A small network was shown many inputs. Here are its activations along a few directions, one row for each input.
Each table varies a few parts of the input and shows all the possible inputs, shuffled.
Descriptions start from the smaller parts, as in this example, which fits no table here: one of 4 places along a line, together with either a single point or one of 9 places around a ring or (one of 2 separate values, together with one of 8 places around a ring).
Shared parts are said once, and a part with two or three values counts as separate values.
(in the rows, 128 means zero)

Other details of the inputs shift rows strongly along three fixed directions, in all tables alike. That doesn't count.
These rows show it; all are for the same input, with only those details redrawn:
[135 117 117  92 137 167 104  95 126 101 111 149 150]
[186 175  95  94 115 157  86 130 146  77 115 114 124]
[136 116 116  90 137 168 104  94 126 100 112 148 149]
[ 93 164 126 164 144 103 113 106  71 164 112 157 143]
[ 75  52 145 100 159 176 129  63  98 131 110 185 170]
[148 220 102 162 124  95  95 141  95 136 113 120 119]
[136 116 115  91 136 168 103  95 127 100 111 149 150]
[143  88 151 140 100 196 160 183 133  74 122  85  53]

A family of inputs:
row 1: [119 110 153 173 129 106 202 191 128 141 134  96 105]
row 2: [ 41  43 151 177 142 142 173 148  83 181 137 139  87]
row 3: [119 111 106  86 136 161 111  94 158 130 125 152 130]
row 4: [104 106 159 179  77 113 179 157 132 147 141  98  73]
row 5: [125 119 112  88 124 176 118  91 151 133 125 154 135]
row 6: [179 190  84 164 108  52 112 150 124 161 129 109 136]
row 7: [ 90 160 163 165 153  82  96 107 101 163 141 146 158]
row 8: [141  75 151 119 117 170 176 198 136  79 115  86  40]
row 9: [128 116 166  86 145 144 103 101 160 106 133 145 153]
row 10: [ 62  42 170 189 150 117 207 159  99 167 135 126 137]
row 11: [ 51  47 164 188 106  99 181 135  84 185 141 132 113]
row 12: [ 86 147 110 144 149  88 124 123  96 193 123 156 125]
row 13: [109 111 152 192  67 129 166 147 115 151 148  93  90]
row 14: [144 214  97 160 120  57 115 156 128 137 144  97 152]
row 15: [ 63  45 153  89 171 155 141  64 109 134 100 190 154]
row 16: [156  96 113  76 170 135 130 111 124 110 101 156 138]
row 17: [149 220 101 161 123  95  95 141  96 136 114 119 118]
row 18: [189 180 135 100 112 151  76 132 168  79 149 106 140]
row 19: [145  84 179 132 112 163 144 198 151  80 151  69  71]
row 20: [ 88 172 181 158 143  93 118 107  99 172 137 163 153]
row 21: [124 110 190 166 144 114 169 190 113 147 131  95  85]
row 22: [132 109 159  72 151 136 108 112 150 111 133 142 155]
row 23: [121 112 119 103 130 141 124  94 166  98 145 131 179]
row 24: [143 236 120 167 102  79 134 144 135 138 148 114 142]
row 25: [125 120 124 106 118 156 128  90 157 100 150 137 185]
row 26: [151 204  91 150 143  68  94 153  90 137 114 116 114]
row 27: [137 111 130  91  90 148 131  75 159 127 133 143 157]
row 28: [ 84 158 131 149 143  65 149 124 111 166 137 146 169]
row 29: [137  93 115  79 108 123 128  98 156 126 130 144 156]
row 30: [181 175  75 100 102 171  82 125 167 103 134 105 118]
row 31: [158  84 111  88 123 124 137 106 158 133 119 148 162]
row 32: [160  93 102  84 170 139 114 109 118 105 107 147 146]
row 33: [182 137 103 141  77 185 133 214 181  73 147  44  19]
row 34: [113 138  91 162 164  87 117 123  89 191 123 156 138]
row 35: [210 164 118  90 144 124  84 149 162  91 138  94 140]
row 36: [119 115 130  93 130 136 139  95 171 102 140 142 171]
row 37: [133 108 109  88 150 152 100  95 132  96 111 142 141]
row 38: [156  67 127 126 117 180 184 201 157 107 130  92  41]
row 39: [ 88 168 140 157 146  99 128 107  79 171 103 168 134]
row 40: [151 205  95 169  86  62 100 127 130 154 141  99 126]
- What is each input in this table made of? => one of 2 separate values, together with one of 4 places along a line, together with one of 5 places around a ring
- Changing only the place on the line of 4 turns row 17 into row 32. The same change can be made to row 39. Which row results? => row 16
- Changing only the place on the line of 4 turns row 27 into row 31. The same change can be made to row 24. Which row results? => row 1
- Change only the choice among 2 separate values in row 10. List by row number the other rows that result. => row 1
- Change only the place on the ring of 5 in row 23. List by row number the other rows that result. => row 7, row 33, row 37, row 40
- Change only the place on the ring of 5 in row 9. List by row number the other rows that result. => row 3, row 4, row 15, row 36
- Change only the choice among 2 separate values in row 8. List by row number the other rows that result. => row 26

A family of inputs:
row 41: [131  90 155 126 115 154 158 161 151 109 139 105  91]
row 42: [171 222 103 127 127 107  79 141 128 116 126 113 123]
row 43: [107  74 140  99 131 157 142 101 142 129 131 148 144]
row 44: [149 106 147 136 107 157 158 179 154  86 139  85  86]
row 45: [140 135 105  94 135 133 108  91 144 115 128 147 174]
row 46: [132 147 107 145 138 113 127 139 105 141 115 130 107]
row 47: [ 86  68 149 138 126 149 164 118 117 132 130 141 132]
row 48: [172 151 106  89 128 128  92 120 164 105 135 121 146]
row 49: [134  69 141  91 125 166 132 117 157 103 134 127 131]
row 50: [ 95 138 131 150 136 123 119 107  98 151 119 152 129]
row 51: [112 137 134 168 146 104 142 167  89 153 118 122  93]
row 52: [118 140 130 147 127 108 134 123 113 140 129 133 141]
row 53: [134 132 119  84 147 126 108  87 147 120 126 155 179]
row 54: [185 167  93  84 104 141 107 131 175  84 128 108 133]
row 55: [ 88 122 141 140 145 104 137  99 107 163 123 159 162]
row 56: [146 158 117 145 111 114 122 151 137 132 136 104 109]
row 57: [115 139 133 172 117 111 144 154 112 145 136 107 108]
row 58: [142 154 143 163 105 109 148 178 133 130 137  92  80]
row 59: [136 179 107 132 140  84  94 104 117 148 129 139 169]
row 60: [112  62 129  98 155 160 136 103 117 124 111 157 135]
row 61: [116 133 131 145 127 105 124 120 115 155 132 134 135]
row 62: [110  80 149  98 140 174 124 104 128 108 122 146 133]
row 63: [128 176 112 124 140  85 100  97 122 162 126 154 169]
row 64: [123 144 131 147 134 105 123 134 118 141 135 123 137]
row 65: [ 92 115 147 165 131 105 141 130 104 168 133 136 126]
row 66: [140 153 127 169  96 115 141 178 131 132 139  89  78]
row 67: [174 221  99 130 117 109  82 138 128 116 122 112 118]
row 68: [ 96  68 151 101 145 177 128  92 122 118 120 159 142]
row 69: [149 108 136 128  91 160 158 172 159  98 139  90  74]
row 70: [143 103 121 112 110 158 133 135 151  99 135 110 120]
row 71: [125  98 134 105 122 155 145 120 149 110 129 129 133]
row 72: [176 153 110  83 120 136 108 122 170  88 127 117 143]
row 73: [134 176 104 133 135  86  96 101 114 151 129 141 169]
row 74: [185 110 120  98  98 176 129 165 180  64 138  80  98]
row 75: [ 99 128 137 138 135 101 131 104 109 166 129 153 149]
row 76: [107 127 128 168 141 115 149 153  90 155 116 126  93]
row 77: [132 124 114  91 143 130 107  82 138 121 125 158 186]
row 78: [145 121 100  85 157 137 101 101 128 121 109 154 153]
row 79: [112 121 137 160 143 114 146 162  92 147 116 123  92]
row 80: [ 88 134 147 170 133 125 137 132  92 155 123 135 106]
row 81: [107 130 149 170 125 107 153 149 107 142 133 119 117]
row 82: [ 89  63 161 127 129 150 167 116 123 133 127 142 132]
- Changing only one part turns row 52 into row 47. The same change can be made to row 73. Which row results? => row 70
- What is each input in this table made of? => one of 6 places along a line, together with either one of 2 separate values or one of 5 places around a ring
- A walk changes only the place on the ring of 5. It starts at row 72 and steps to row 58. List the rest of the walk in order. => row 49, row 59, row 81
- Change only the place on the line of 6 in row 66. List by row number the other rows that result. => row 48, row 49, row 56, row 61, row 65
